These are the activations of a small neural network, seen along a few directions. Each row is one input.
Each table varies a few parts of the input and shows all the possible inputs, shuffled.
Descriptions start from the smaller parts, as in this example, which fits no table here: one of 2 separate values, together with either a single point or one of 9 places around a ring or (one of 5 places around a ring, together with one of 6 places along a line).
Shared parts are said once, and a part with two or three values counts as separate values.
In the rows, zero is written as 128.

Other details of the inputs shift rows strongly along three fixed directions, in all tables alike. That doesn't count.
To show where, the next rows are all for the same input, with only those details redrawn:
[142  86  40 132 169  75 110  92 105  53  95 108]
[151 161 158 168 151 130 172 126 140 180 143 123]
[126  88 144 118  43  50  76 103  81 144  96 120]
[166 125  97 150 162  78 111 136 149  64 165 118]
[118 117 136 141 106 113 153  82  83 200  68 116]
[134 107  49 146 196 115 159  78 103 104  76 107]
[151 152 172 159 116 108 144 133 136 174 151 125]

A family of inputs:
row 1: [146 128 179 121  81 118  86 161 152  94 148 143]
row 2: [ 89 117 105 116 158 159 161  73  99 147  81 137]
row 3: [ 86 119 137 114  89 159 155  85 101 176  69 107]
row 4: [158 118  96 131 153 131 102 175 139  47 153 125]
row 5: [135 142  89 133 191 151 143 151 160 124 144 142]
row 6: [118 152 181 128  98 147 157 138 157 146 149 132]
row 7: [156 118 175 115  90 109  88 175 142 107 153 127]
row 8: [138 133 142 113  88 103  75 174 143 129 171 152]
row 9: [103 116  94 111 161 158 156  86  79 163  94 119]
row 10: [106  71  78  88 131  91  86  98  87  86 105 117]
row 11: [119  79  39  96 176 107 100  98  94  51 115 115]
row 12: [148 119  95 114 149 113 122 153 152  50 170 107]
row 13: [126 169 151 134 149 169 151 130 164 176 136 150]
row 14: [162 151 102 165 185 124 161 124 140 115 149 118]
row 15: [126 160 168 122 112 142 131 139 162 166 142 163]
row 16: [106 115 152 116  98 164 150  98  96 168  46 137]
row 17: [118 163 160 140 133 177 175 128 159 157 145 116]
row 18: [152 164 155 167 148 133 173 126 137 180 145 124]
row 19: [ 87  95 150 108  59 126 135 117  90 182  80 114]
row 20: [101  96 133  84  39  91  50 107 105 141  91 142]
row 21: [158 130 162 144  90  67  95 146 138 122 169 126]
row 22: [ 94  87 146  89  25  93  80 106 101 119  96 115]
row 23: [122 129 171 112  90 101  89 140 144 105 181 154]
row 24: [147 130 114 147 188 167 154 162 150 103 129 125]
row 25: [107 119 121 100 108 144 135 101  91 205  68 135]
row 26: [114 153 177 132 117 151 126 126 141 165 168 136]
row 27: [112 111 108  99 127 130 125 108 109 170  80 133]
row 28: [114  84 160  92  33 100  74 119  93 112  73 143]
row 29: [127 118 158 118  76 103 104 173 146 109 174 121]
row 30: [ 90 113 125 112 124 143 128  82  98 151  96 131]
row 31: [165 114 105 119 159 123 105 165 150  49 150 120]
row 32: [ 94 103  90 107 130 143 160  83 109 108  66 118]
row 33: [118 155 150 143 155 168 160 142 125 179 165 136]
row 34: [109 119 157 137  60  99 128  78  88 179  71 139]
row 35: [ 93 102  89 109 130 145 155  82 109 111  67 114]
row 36: [113 103 107 130 156 171 160 118  99 151  55 119]
row 37: [138 122 162 107  77 100 106 163 146 108 175 115]
row 38: [148 141 163 152  81  80  88 132 147 111 167 133]
row 39: [100 108 101 112 166 153 158  86  90 164  89 118]
row 40: [122 115 161 120  98  98  83 162 134 122 187 139]
row 41: [145 166 146 179 144 140 170 135 128 179 147 130]
row 42: [146 128 176 122  80 122  81 161 151  96 151 134]
row 43: [ 89  87 148  90  45  91  59  96  87 133 110 133]
row 44: [113 116 141 143  60 103 123 101  66 193  83 125]
row 45: [100  94 138  81  40  85  60 108 106 136  86 155]
row 46: [152 147  98 177 184 128 159 133 140 116 148 125]
row 47: [146 129  74 119 159 116  92 164 150  70 166 142]
row 48: [129 161 153 131 154 166 161 132 123 176 167 128]
row 49: [129 120 157 120  75 105 103 173 142 108 175 122]
row 50: [134 120  88 125 164 117  99 152 131  62 187 129]
row 51: [123 156 149 143 136 171 181 153 139 165 151 119]
row 52: [116  84 139 130  40  55  74 113  81 145  96 127]
row 53: [148 140 165 151  81  76  93 132 148 108 165 141]
row 54: [141 162 155 117 114 143 127 152 139 179 155 143]
row 55: [126 155 144 138 156 160 154 154 156 188 140 147]
row 56: [118 139 169 114  79  98 102 165 147  97 165 116]
row 57: [134 140  91 135 193 150 143 151 162 124 142 142]
row 58: [126 170 149 134 148 170 149 130 165 177 137 147]
row 59: [141 131 157 107  73 105 105 164 135 106 179 114]
row 60: [126 171 147 135 148 172 146 130 163 178 138 143]
row 61: [132 180 161 174 149 131 168 127 138 169 135 124]
row 62: [115 131  98 156 146 140 160  65 102 156  70 117]
row 63: [122 148 109 138 192 162 142 115 151 106 161 126]
row 64: [ 94 130 111 105 125 131 122 110 107 159  73 135]
row 65: [121 145 114 133 192 155 152 116 153 100 157 141]
row 66: [154 161 162 138 144 182 166 155 131 162 133 123]
row 67: [ 89 114  55 116 206 144 146  86  97  92  86 114]
row 68: [123 117 159 119  96 100  83 162 132 122 188 139]
row 69: [150 144  99 175 185 125 160 133 144 117 148 124]
row 70: [119 152 181 127  97 146 160 138 156 145 148 135]
row 71: [164 157  98 164 181 127 160 123 133 113 152 117]
row 72: [130 152 159 132 142 162 183 143 150 166 147 111]
row 73: [113 160 165 138 154 167 161 118 146 166 155 144]
row 74: [141 131  90 114 160 113  93 140 174  58 156 151]
row 75: [145 131 150 102  93  96  79 165 152 130 169 145]
row 76: [106 112 100 111 122 138 123 118 103 170  83 141]
row 77: [110 113  43 108 193 148 148  83 127  93  65 146]
row 78: [145 127 180 119  81 117  89 162 152  92 147 145]
row 79: [110  85  45 103 152 117 117  94 124  27  94 105]
row 80: [107 127 140 146  97 122 154  69  91 184  62 134]
row 81: [141 162 177 163 106 115 149 121 145 158 145 147]
row 82: [100 110  98 111 164 154 158  86  88 164  91 119]
row 83: [128 106 127 112 117 152 136 119  90 148  69 118]
row 84: [157 112 100 131 157 128 102 175 145  48 150 127]
row 85: [108 129 135 150  96 129 144  67  89 191  66 119]
row 86: [146 131 112 126 161 121 101 166 151  37 140 121]
row 87: [157 135 118 136 189 163 155 152 150 102 130 119]
row 88: [133 109  96 125 152 111 120 163 159  52 167 112]
row 89: [143  86  39 132 168  76 110  91 104  53  95 108]
row 90: [140 148 163 149 148 179 165 165 142 166 129 131]
row 91: [153 159 163 138 146 180 165 155 133 164 132 126]
row 92: [154 122 111 127 154 132  99 151 161  36 144 129]
row 93: [132  96  42 139 161  86 106  77 114  40  91 117]
row 94: [137 136 109 129 181 150 172 140 158 103 149 105]
row 95: [114 137 172 135 126 139 133 150 133 175 168 137]
row 96: [131  97 136 117  37  57  75 104  70 142 101 122]
row 97: [114 103  95 118 138 162 129  93 100 113  52 115]
row 98: [133 160 153 131 137 168 182 143 139 164 151 112]
row 99: [140 157 154 180 150 134 170 135 140 181 143 129]
row 100: [152 122  86 108 167 105  94 154 163  71 161 136]
row 101: [125 120 158 120  95 102  82 162 128 121 189 139]
row 102: [131 127 153 119  71 108 103 173 135 107 178 120]
row 103: [158 116  98 130 155 130 102 175 141  48 152 127]
row 104: [122 106  61 125 187 174 145  92 115  80  58 113]
row 105: [140 168 141 126 151 163 154 144 144 185 145 142]
Q: Describe the family of inputs behind these rows.
A: one of 5 separate values, together with either a single point or one of 8 places along a line or (one of 2 separate values, together with one of 6 places along a line)
Q: Changing only the choice among 5 separate values turns row 55 into row 95. The same change can be made to row 27. Which row results?
A: row 10
Q: Changing only the choice among 5 separate values turns row 54 into row 48. The same change can be made to row 5. Which row results?
A: row 68
Q: Changing only the choice among 5 separate values turns row 79 into row 93. The same change can be made to row 88. Which row results?
A: row 99
Q: Change only the place on the line of 8 in row 42. List by row number the other rows that result.
A: row 1, row 16, row 28, row 78, row 92, row 97, row 104
Q: Change only the place on the line of 8 in row 34. List by row number the other rows that result.
A: row 38, row 53, row 62, row 80, row 81, row 85, row 93
Q: Change only the choice among 5 separate values in row 76. List by row number the other rows that result.
A: row 46, row 49, row 84, row 101
Q: Change only the choice among 2 separate values in row 76. List by row number the other rows that result.
A: row 25
Q: Change only the choice among 2 separate values in row 96. List by row number the other rows that result.
A: row 41
Q: Change only the place on the line of 6 in row 96. List by row number the other rows that result.
A: row 14, row 18, row 21, row 71, row 89

A family of inputs:
row 106: [130 152 158 140 137 158 146 152 166 142 139 135]
row 107: [130 103 111 118  85  89 100 133 110 104 134 111]
row 108: [130 161 162 137 147 153 128 127 149 139 156 142]
row 109: [144 132 116 140 173 154 132 127 126  95 121 122]
row 110: [151 113 103 121 132 110  92 155 116 128 120 139]
row 111: [126 141 160 137 143 150 139 133 138 142 168 139]
row 112: [120 101 127 111  99 107  94 142 102  93 132 125]
row 113: [127 125 172 115  67 124 106 159 123 146 158 122]
row 114: [101 106 108 117 127 154 129  70  80 148  36 128]
row 115: [132 131 122 139 172 155 138 122 115 113 133 118]
row 116: [ 92 129 149  98 100 159 158  94 107 205  73 130]
row 117: [129 166 150 147 139 133 153 133 155 148 155 142]
row 118: [136 157 156 153 143 135 148 121 155 150 158 144]
row 119: [112 131 108 123 161 147 138 124 150 113 126 130]
row 120: [134 127 117 134 117 104 116 127 134  99 117 136]
row 121: [135  97 126 130 101  86  97 123 103 101 136 122]
row 122: [144 156 162 155 126 136 157 150 138 153 140 131]
row 123: [101 122 147 134  95 135 161 101  75 201  77 119]
row 124: [135 125 107 132 161 147 139 141 128  90 119 127]
row 125: [131 120 115 133 117 103 114 129 145 104 116 126]
row 126: [151 141 168 128  90 110 131 155 142 148 145 121]
row 127: [ 90 130 145 130 102 138 164  90  85 208  86 128]
row 128: [124 130 106 122 115 109 120 118 141 114 134 128]
row 129: [147 145 163 140  86 121 132 154 141 152 147 123]
row 130: [128 154 161 138 149 153 133 131 136 141 168 133]
row 131: [148 130  83 129 173 131 115 141 140 124 116 148]
row 132: [148 167 167 159 135 139 141 126 149 154 139 137]
row 133: [132 129  87 124 178 132 124 136 125 144 140 140]
row 134: [137 105 127 129  92  87  89 115 123  97 115 138]
row 135: [122 127 100 109 169 145 148 127 139 107 141 119]
row 136: [131 138 104 145 175 127 137 104 126 109 144 121]
row 137: [109 107  91 110 118 130 155  77  97 158  37 117]
row 138: [129 131 171 112  56 120  95 152 143 137 138 139]
row 139: [136 112 117 135 115 102 117 139 129 105 118 115]
row 140: [137 168 157 153 146 135 140 118 151 150 156 138]
row 141: [127 109 115 133 119 100 118 136 121 109 134 109]
row 142: [139  99 105 110 114  92  75 152 101 127 133 134]
row 143: [134 128 187 126  74 121  95 141 136 138 140 150]
row 144: [140 125  97 127 155 154 142 142 137  94 123 118]
row 145: [112 133 111 126 166 151 148 126 126 115 138 131]
row 146: [132 139  94 122 164 124 151 115 153 111 130 124]
row 147: [134 101 118 107  92  82 104 133 112 105 131 109]
row 148: [138 155 163 122 125 156 150 148 161 152 135 135]
row 149: [120 118 111 130 159 147 143 139 127 113 129 112]
row 150: [123 162 156 148 134 137 156 133 163 167 150 132]
row 151: [126 125 125 121 122 129 113 135 134  98 116 141]
row 152: [128 107 124 121 118 124 110 147 128  99 118 119]
row 153: [141 139  91 140 154 135 149 123 153 105 120 124]
row 154: [122 105 114 100  93  79 101 122 119 108 138 118]
row 155: [135 147 162 123 133 155 158 156 140 156 156 118]
row 156: [118 136 101 118 153 153 141 122 147 112 130 130]
row 157: [134 136  88 123 175 132 120 132 138 142 128 149]
row 158: [139 122 125 141 132 108 113 119 108 110 137 115]
row 159: [117 127 101 138 158 123 147 119 136 122 137 116]
row 160: [126 115 120 134 130 104 119 111 120 113 146 130]
row 161: [ 81 109 100 107 129 153 147  76  85 156  50 135]
row 162: [107 108 118 112 123 119 108 132 128 106 140 122]
row 163: [118 125  92 117 157 147 139 127 135 102 144 121]
row 164: [121 127 116 128 162 147 133 110 137 110 129 142]
row 165: [143 117 113 137 164 148 134 130 127  92 122 129]
row 166: [130 114 186 123  73 114  94 148 112 138 157 133]
row 167: [147 110 124 141 120 104 114 125 119 101 123 127]
row 168: [144 109 130 132  97  88  85 121 106  97 117 121]
row 169: [ 94 129 135 124  94 144 166  90  93 213  89 118]
row 170: [142 134 175 113  89 130 122 162 139 143 142 125]
Q: Changing only one part turns row 121 into row 160. The same change can be made to row 141. Which row results?
A: row 159
Q: Describe the family of inputs behind these rows.
A: one of 5 places around a ring, together with either a single point or (one of 2 separate values, together with one of 6 places along a line)
Q: Change only the place on the line of 6 in row 144. List by row number the other rows that result.
A: row 109, row 124, row 152, row 165, row 170
Q: List by row number the other rows that have the place on the ring of 5 in common with row 120.
A: row 106, row 114, row 125, row 131, row 132, row 134, row 137, row 138, row 143, row 148, row 151, row 153
Q: Change only the choice among 2 separate values in row 139. List by row number the other rows that result.
A: row 152
Q: Change only the choice among 2 separate values in row 147. List by row number the other rows that result.
A: row 155

A family of inputs:
row 171: [124 130 159 115  88 113 100 136 140 114 144 140]
row 172: [116 119 160 127  45  71  75 124 111 142 145 140]
row 173: [112  73 112  88  68  85  76 124  89  90 102 119]
row 174: [168 171 153 159 148 130 154 148 166 123 176 122]
row 175: [113 138 139 128 133 167 156 122 102 206  93 129]
row 176: [124 128 176 117  81 120 108 152 136 130 166 121]
row 177: [123 104 160 100  52  95  72 149 109 146 139 138]
row 178: [105 142 136 152 128 149 172 100  99 205 107 124]
row 179: [135 139 164 119  90 113  87 158 138 145 153 145]
row 180: [ 99  75 109  84  73  86  66 111  94  95 113 119]
row 181: [131  98  61 114 169 125 123 129 118  59 112 116]
row 182: [128 135  95 122 179 137 131 129 152  82 152 135]
row 183: [158 158 152 162 168 126 140 153 152 137 190 133]
row 184: [148 161 146 139 157 148 135 162 172 132 179 147]
row 185: [101 125 126 118 136 163 165 106 101 187  92 127]
row 186: [124 138 178 118  80 117 102 140 149 127 155 138]
row 187: [100 114  99 115 149 161 161  99  90 173  71 126]
row 188: [105  92 136  94  59  91  69 109 113  98 108 129]
row 189: [156 157 151 160 153 123 155 166 166 132 183 121]
row 190: [105 115  96 134 150 135 168  90  94 182  74 117]
row 191: [135 133  90 125 180 136 128 138 151  86 145 139]
row 192: [157 159 150 145 155 151 140 178 159 128 174 126]
row 193: [107 113  88 136 150 133 164  74 103 157  49 122]
row 194: [117 105 110 101 110 104  91 124 123  97 126 138]
row 195: [149 126  92 132 176 142 133 153 142  85 142 119]
row 196: [155 154 152 142 150 150 145 176 162 126 180 130]
row 197: [141 129 102 131 170 142 142 140 152  72 139 123]
row 198: [111 140 143 156 121 150 178 105  98 196 102 116]
row 199: [104 134 151 125 123 169 175 114 103 189  97 120]
row 200: [145 125 103 131 153 134 121 144 137  86 121 122]
row 201: [162 166 134 153 157 123 142 133 168 112 168 131]
row 202: [ 99 136 144 121 131 168 169 109 104 198 103 128]
row 203: [120  92  53 113 172 127 122 103 126  34 101 107]
row 204: [122  76 112  96  65  88  70 124  96  88  89 125]
row 205: [166 167 148 155 152 128 154 153 159 130 186 118]
row 206: [132 163 154 135 155 149 137 149 176 123 189 137]
row 207: [138 132 175 123  78 118 107 160 139 128 148 136]
row 208: [108 149 144 158 122 150 172  90 112 193  91 131]
row 209: [121 146 136 137 130 145 171  96 101 209 104 120]
row 210: [127 129  94 122 179 140 134 135 147  84 159 121]
row 211: [123 125 135 149 140 144 168  98  87 186  86 116]
row 212: [140 101  62 122 169 130 118 125 126  57  98 118]
row 213: [150 148 127 136 165 146 131 166 158 122 173 134]
row 214: [157 164 153 162 167 125 136 144 160 134 184 142]
row 215: [140 137 169 124  85 119  95 154 146 137 143 144]
row 216: [122 113 171 104  44  93  73 140 122 131 125 146]
row 217: [120 103 144 113  58  62  74 125 115 135 126 136]
row 218: [131 109 168 125  44  71  89 138 119 136 125 125]
row 219: [101 118 115 121 136 164 169  91  97 153  63 118]
row 220: [135 109  60 121 173 126 109 118 130  61  96 128]
row 221: [123  96  48 110 175 121 116 103 129  41  96 127]
row 222: [153 162 152 145 152 151 139 160 176 123 169 145]
row 223: [124 115 167 135  39  78  87 130 109 130 133 126]
row 224: [150 163 146 140 157 148 129 165 171 133 177 145]
row 225: [ 95 142 148 121 128 167 163  99 116 194 100 133]
row 226: [121  94  53 112 172 126 123 105 124  34 100 110]
row 227: [117 122 114 146 149 140 157  73  93 167  62 128]
row 228: [102 134 151 125 125 172 176 110 106 189  98 115]
row 229: [137 107  35 120 181  97 114  89 119  57 109 119]
row 230: [151 133 181 148  87  96 105 143 128 134 152 130]
Q: Changing only one part turns row 209 into row 205. The same change can be made to row 213. Which row results?
A: row 195
Q: Changing only one part turns row 202 into row 182. The same change can be made to row 175. Which row results?
A: row 179
Q: Describe the family of inputs behind these rows.
A: one of 5 places around a ring, together with either one of 4 separate values or one of 8 places along a line
Q: Change only the choice among 4 separate values in row 189. List by row number the other rows that result.
A: row 198, row 205, row 211
Q: Change only the place on the line of 8 in row 181. List by row number the other rows that result.
A: row 173, row 176, row 192, row 195, row 196, row 199, row 228
Q: A walk changes only the place on the ring of 5. It starts at row 198 and steps to row 223. List the rest of the walk in order.
A: row 208, row 172, row 178
Q: List by row number the other rows that have the place on the ring of 5 in common with row 230.
A: row 174, row 197, row 200, row 203, row 204, row 207, row 212, row 218, row 219, row 223, row 226
